These are the activations of a small neural network, seen along a few directions. Each row is one input.
In each table, some parts of the input vary, and every possible input appears once, in random order.
Descriptions start from the smaller parts, as in this example, which fits no table here: one of 8 places around a ring, together with either a single point or one of 11 places around a ring or (one of 2 separate values, together with one of 6 places along a line).
Shared parts are said once, and a part with two or three values counts as separate values.
In the rows, zero is written as 128.

Other details of the inputs shift rows strongly along two fixed directions, in all tables alike. That doesn't count.

Table:
R1: [170 153 139  77 111 142  91 133 143 138  93 103 139 164 123]
R2: [115 103  84 131  86 103  86  31 124 172 119 163 155 104 112]
R3: [108 108  76 145  84  84 127  40 147 176 101 147 164 106 137]
R4: [117 107  76 148  79  82 129  40 147 174  98 150 163 108 140]
R5: [158 156 144  77 124 140  96 133 137 141  83 110 139 165 118]
R6: [109  98  90 135  85  97  95  36 117 182 110 162 155 107 110]
R7: [132 117  76 141  92  96 125  25 162 164 108 152 158 100 142]
R8: [102 100 111 191 123 114 169  89  99 106 170 203 114  50  92]
R9: [142 144 135  76 115 138  76 138 130 146 104  97 138 169 123]
R10: [147 147 150  78 137 146  82 126 128 150  93 109 132 169 125]
R11: [116 114  85 153  85  82 134  37 153 177  95 158 159 109 136]
R12: [136 146 150  84 120 133  90 140 129 160  92 105 135 174 118]
R13: [ 99  90 116 193 130 118 160  83  92 110 178 205 111  58 100]
R14: [108 115  85 150  90  85 131  37 153 179  98 156 160 107 133]
R15: [115 135 156 149 168 144 171 191 124  85 157 121  97 121 140]
R16: [126 130 160 146 149 147 152 203  99  91 161 130 101 120 104]
R17: [129 133 143 146 168 153 162 188 129  80 174 108 102 114 142]
R18: [148 132 151 136 149 160 149 191 108  73 171 127 105 114 110]
R19: [129 114  93 141  73  90 116  40 132 175  94 175 157 106 103]
R20: [123 112  69 144  81  87 120  35 155 164 108 151 162 105 142]
R21: [126 128 146 145 172 154 158 183 124  82 179 109 101 121 146]
R22: [126 123 151 142 143 147 149 206  92  87 164 121 105 118 107]
R23: [144 155 143  92 125 125 121 135 160 145  77 101 134 174 154]
R24: [144 134 164 142 146 148 162 196 105  76 151 143  98 123 110]
R25: [145 149 132  77 111 137  79 142 134 144  98  96 140 163 119]
R26: [136 132 142 146 162 152 167 189 131  76 172 111 106 118 143]
R27: [139 127 144 139 139 152 144 202 102  73 171 125 108 119 110]
R28: [146 143 138  82 104 130  94 149 129 150  87  98 144 169 118]
R29: [133 129 160 146 143 146 158 204 101  87 158 133 105 124 104]
R30: [123 134 137  93 130 127  98 140 140 160  99  82 138 176 158]
R31: [135 155 143  89 130 127 118 134 160 147  81  99 135 171 151]
R32: [126 145 131  92 123 123 107 146 147 156  91  79 141 168 151]
R33: [155 143 138  84  99 128  97 149 129 148  83 101 142 172 121]
R34: [101  92  81 202 118 105 177  93 121 100 185 174 129  56 129]
R35: [138 156 137  87 143 134 109 130 157 148  86  90 136 165 150]
R36: [123 118 154 142 147 148 145 202  89  89 169 122 103 125 110]
R37: [112  92 100 189 126 125 155  80  99 102 192 190 119  50  98]
R38: [113 130 159 148 172 145 168 187 120  87 162 122  95 127 143]
R39: [ 94  92  82 201 124 106 171  92 119 104 186 170 125  53 128]
R40: [ 91  87  85 200 128 107 167  87 115 106 193 172 124  59 131]
R41: [141 133 152 136 155 161 143 190 106  77 173 124 102 110 109]
R42: [145 155 136  88 137 132 114 131 159 144  84  93 139 168 151]
R43: [166 155 145  80 120 138  98 133 138 139  80 112 138 167 121]
R44: [ 85  85 104 210 135 105 175  88 110 121 182 180 119  65 129]
R45: [135 151 139  87 147 135 105 126 153 150  92  91 134 171 153]
R46: [111 126 155 156 165 141 166 196 116  95 167 114 102 130 140]
R47: [135 141 153  86 123 136  85 139 126 162  94 106 133 175 122]
R48: [129 139 130  88 132 132  89 135 149 151 108  83 137 173 161]
R49: [138 135 158 138 163 157 150 190 101  78 160 133 101 114 106]
R50: [147 152 148  76 134 143  87 128 131 147  91 108 134 168 121]
R51: [135 146 142  88 150 137 100 124 149 152  94  93 132 172 157]
R52: [ 85  82  92 204 126 101 176  92 107 116 183 171 124  61 129]
R53: [126 123 149 146 175 156 153 182 122  85 181 110  99 122 150]
R54: [125 108  91 129  97 112  90  20 130 171 120 165 152  99 113]
R55: [128 118  82 145 100  92 132  26 156 164  95 161 157 103 139]
R56: [135 135 164 139 150 151 159 196 105  78 154 141  99 121 108]
R57: [114 131 152 157 161 139 170 200 120  94 161 113 103 124 137]
R58: [138 152 155  77 127 138  91 132 132 151  88 113 129 171 121]
R59: [161 148 131  80 101 134  87 143 136 138  93 102 142 169 123]
R60: [125 146 150  90 143 133 104 128 150 155  91  98 128 175 157]
Each input here is: one of 2 separate values, together with one of 5 places along a line, together with one of 6 places around a ring.
- The inputs of R55 and R43 match in every part but the choice among 2 separate values. If R20 is changed in the same way as R55 into R43, which row does it become? => R59
- The inputs of R47 and R44 match in every part but the choice among 2 separate values. If R28 is changed in the same way as R47 into R44, which row does it become? => R3
- Change only the place on the line of 5 in R3. List by row number the other rows that result. => R4, R30, R32, R52
- Change only the choice among 2 separate values in R37. List by row number the other rows that result. => R21
- Change only the choice among 2 separate values in R18. List by row number the other rows that result. => R26
- Change only the place on the ring of 6 in R37. List by row number the other rows that result. => R9, R12, R36, R50, R58
- Change only the place on the ring of 6 in R57. List by row number the other rows that result. => R15, R17, R32, R35, R39

Table:
R61: [143 150 148 111 141 140 138 176 105 110 106 118 126 125  95]
R62: [151 152 154  72 145 161  96 164 144 101 121 102 118 184 145]
R63: [138 122 106 142 113 117 135  92 111 145  95 162 149 100  88]
R64: [136 136  98 126 142 127 129  63 139 126 119 147 141  84 122]
R65: [ 91 114 126 190 137 138 191 198 116  70 216 132 106  67 122]
R66: [186 163 165  50 131 159  83 164 164 129  88  86 120 198 159]
R67: [103 124  93 138 128  91 135  29 145 180  81 149 155 101 138]
R68: [129 109 122 165 120 109 148  74 137 152 111 150 133 124 150]
R69: [ 92 103  98 137 101  90 118  32 145 173 101 168 149 133 147]
R70: [116 108  95 124  66  95 101  48 122 162  96 182 156 122  96]
R71: [112 119 174  89 181 159  79 165 100 162 132  72 114 186 148]
R72: [111 110 111 192 161 131 202 195  98  61 193 125 113  62 123]
R73: [143 108 115 174 115 125 161 157 122 102 155 117 128 115 142]
R74: [124 104 153 208 178 133 218 174 103  78 194 157  98  98 134]
R75: [168 134 159 130 115 143 134 175 108 110 114 126 119 148 107]
R76: [170 169 159  43 135 158  76 156 146 118  91  81 123 202 161]
R77: [163 162 168  49 104 142  81 184 117 133  71  91 128 207 127]
R78: [151 118 100 139  76  93 125  45 126 176  92 173 166 115  89]
R79: [120 121 123 121 118 129 129 183 128 103 144  99 129 158 146]
R80: [104 134  95 127  75  94  98  49 134 179 101 173 142 105  86]
R81: [108 112 141 155 142 122 160 138 109 103 149 147 105 127 157]
R82: [112 141 104 129 124 124 110  66 152 137 143 157 120 100 120]
R83: [113  84 143 174 193 176 135 155  64  74 242 147  87  74 110]
R84: [146 127  96 135 144 133 130  65 139 130 116 153 144  94 122]
R85: [121 127 113 129 102 110 136  90 122 141 104 155 138  93  82]
R86: [140 152 160 100 178 147 135 174 139 138  82  84 126 177 154]
R87: [118 162 135  91 127 135 105 197 151 133 125  65 120 172 143]
R88: [109 111 149 190 140 134 164 197  80  60 196 178  94  82  88]
R89: [101 113  89 152  96  95 112 101 139 142 138 135 148 111 137]
R90: [131 125 124 120 114 126 131 180 118 101 141  96 125 151 157]
R91: [119 141 139 135 143 154 142 130 142  97 172 144 112  90 120]
R92: [194 174 163  58 149 159  97 156 161 135  89  75 137 202 145]
R93: [122 158 167  88 167 140 135 172 150 134  91  76 115 170 148]
R94: [107 132 106 123  67 102 107  49 139 178  99 171 156  95  85]
R95: [ 84 106 152 202 175 129 181 181 103  71 200 164  86  93 139]
R96: [ 96  77  74 134 100 105  71  41 105 198 141 120 165 108 125]
R97: [135 102 115 160 107 118 158 166 127 104 161 129 120 113 147]
R98: [126 132  86 115 113 112 114  16 161 155 102 152 149  87 116]
R99: [154 176 163  53 147 156  60 163 161 127  96  82 125 197 149]
R100: [160 128 159 116 107 136 131 183 113 112 120 138 112 146 111]
R101: [103 108 116 189 152 130 203 194 109  61 199 122 104  65 118]
R102: [ 83 127 109 135 103  98 124  32 162 190 103 156 149 106 136]
R103: [159 161 131  70 139 143 104 190 151 147  70  43 153 192 151]
R104: [136 123 162 129 141 132 148 167 137 123 124 124 105 157 162]
R105: [194 168 165  64 139 166  87 155 159 127  82  74 128 200 154]
R106: [106  77 152 179 163 158 139 182  35  88 221 156  94  79  76]
R107: [ 79 129  98 139 110  89 115  33 157 190 105 159 135 116 137]
R108: [139 110  71 150  80  84 133  49 149 177 110 135 176 116 132]
- The inputs of R82 and R80 match in every part but one. If R83 is changed in the same way as R82 into R80, which row does it become? => R106
- The inputs of R66 and R104 match in every part but one. If R64 is changed in the same way as R66 into R104, which row does it become? => R67
- Describe the family of inputs behind these rows. => one of 4 separate values, together with either a single point or one of 11 places around a ring
- Change only the choice among 4 separate values in R81. List by row number the other rows that result. => R76, R77, R90
- Change only the place on the ring of 11 in R97. List by row number the other rows that result. => R65, R72, R73, R79, R87, R89, R90, R101, R103, R108
- Change only the choice among 4 separate values in R85. List by row number the other rows that result. => R93, R98, R101

Table:
R109: [134 118 135 115 126 134 115 138 107 141 117 116 133 135 118]
R110: [ 98 116 107 158 129 107 139  61 122 139 135 178 129  89 112]
R111: [151 142 136 111 139 139 125 123 128 125 111 122 126 125 119]
R112: [119 134 146 123 115 122 119 141 135 137 119 133 119 147 131]
R113: [151 132 137 113 120 134 129 137 121 127 104 127 134 130 115]
R114: [112 141 134 107 133 135 120 126 148 127 132 118 124 134 138]
R115: [115 133 134 132 144 114 151 135 147 143 107 107 131 143 159]
R116: [143 140 116 113 130 134 120 132 144 113 120 117 134 129 137]
R117: [126 126 116 115 136 134 105 133 130 125 132 105 135 133 140]
R118: [130 117 138 119 130 130 113 135 109 137 120 128 132 153 125]
R119: [120 147 129 117 138 131 124 136 142 139 123 111 131 128 117]
R120: [133 125 126 124 119 129 117 144 120 143 128 106 141 139 118]
R121: [116 141 121 119 111 116 122 149 132 128 117 114 130 136 129]
R122: [148 140 141 119 131 138 118 123 142 124 122 134 120 140 139]
R123: [133 131 124 119 140 137 113 132 129 141 133 104 136 133 123]
R124: [125 125 130 109 135 142 108 122 134 128 142 111 130 139 144]
R125: [146 134 128 113 107 127 128 135 138 120 125 125 127 143 134]
R126: [120  97 162 191 161 151 176 220  81  57 216 148  79 104 125]
R127: [131 127 137 115 149 137 109 121 115 135 126 124 126 146 130]
R128: [142 139 130 108 128 141 124 121 148 116 130 123 128 135 140]
R129: [117 134 143 117 128 125 125 138 123 134 109 135 128 148 120]
R130: [146 137 116 118 108 122 125 145 133 117 115 119 135 136 131]
R131: [143 130 128 135 138 123 156 129 147 131 103 109 133 146 159]
R132: [120 134 140 113 124 129 127 142 121 139 106 123 129 130 113]
R133: [ 97 110  98 158  93  97 143  76 130 137 146 168 130  91 120]
R134: [128 117 127 134 146 122 141 132 133 146 118 101 136 148 164]
R135: [111  98 106 165 120 116 121  60 122 144 155 171 129  92 131]
R136: [148 142 139 115 142 136 124 120 129 121 113 134 126 142 126]
R137: [ 94 115  85 157 116 105 135  73 137 131 141 161 137  76 123]
R138: [128 104 105 163 107 106 147  71 117 128 127 186 140  96 110]
R139: [128 123 116 121 114 121 110 145 119 129 127 106 135 141 134]
R140: [121 143 139 110 143 135 123 128 128 137 112 119 121 124 117]
R141: [117 100 150 182 157 150 183 220  83  49 225 135  82 100 125]
R142: [149 132 142 124 111 127 123 136 136 126 117 137 124 147 133]
R143: [150 145 125 118 133 136 127 131 143 128 121 115 136 129 119]
R144: [131 111  93 167  96 106 150  80 127 135 135 165 150  82 104]
R145: [134 127 134 112 145 141 111 125 114 140 123 112 126 130 122]
R146: [120 142 131 122 116 124 129 148 133 141 117 114 137 134 113]
R147: [118 142 145 118 136 133 115 128 143 135 124 130 116 139 137]
- Describe the family of inputs behind these rows. => one of 3 separate values, together with either a single point or (one of 2 separate values, together with one of 6 places around a ring)
- The inputs of R114 and R124 match in every part but the choice among 3 separate values. If R133 is changed in the same way as R114 into R124, which row does it become? => R141
- Change only the choice among 2 separate values in R125. List by row number the other rows that result. => R128
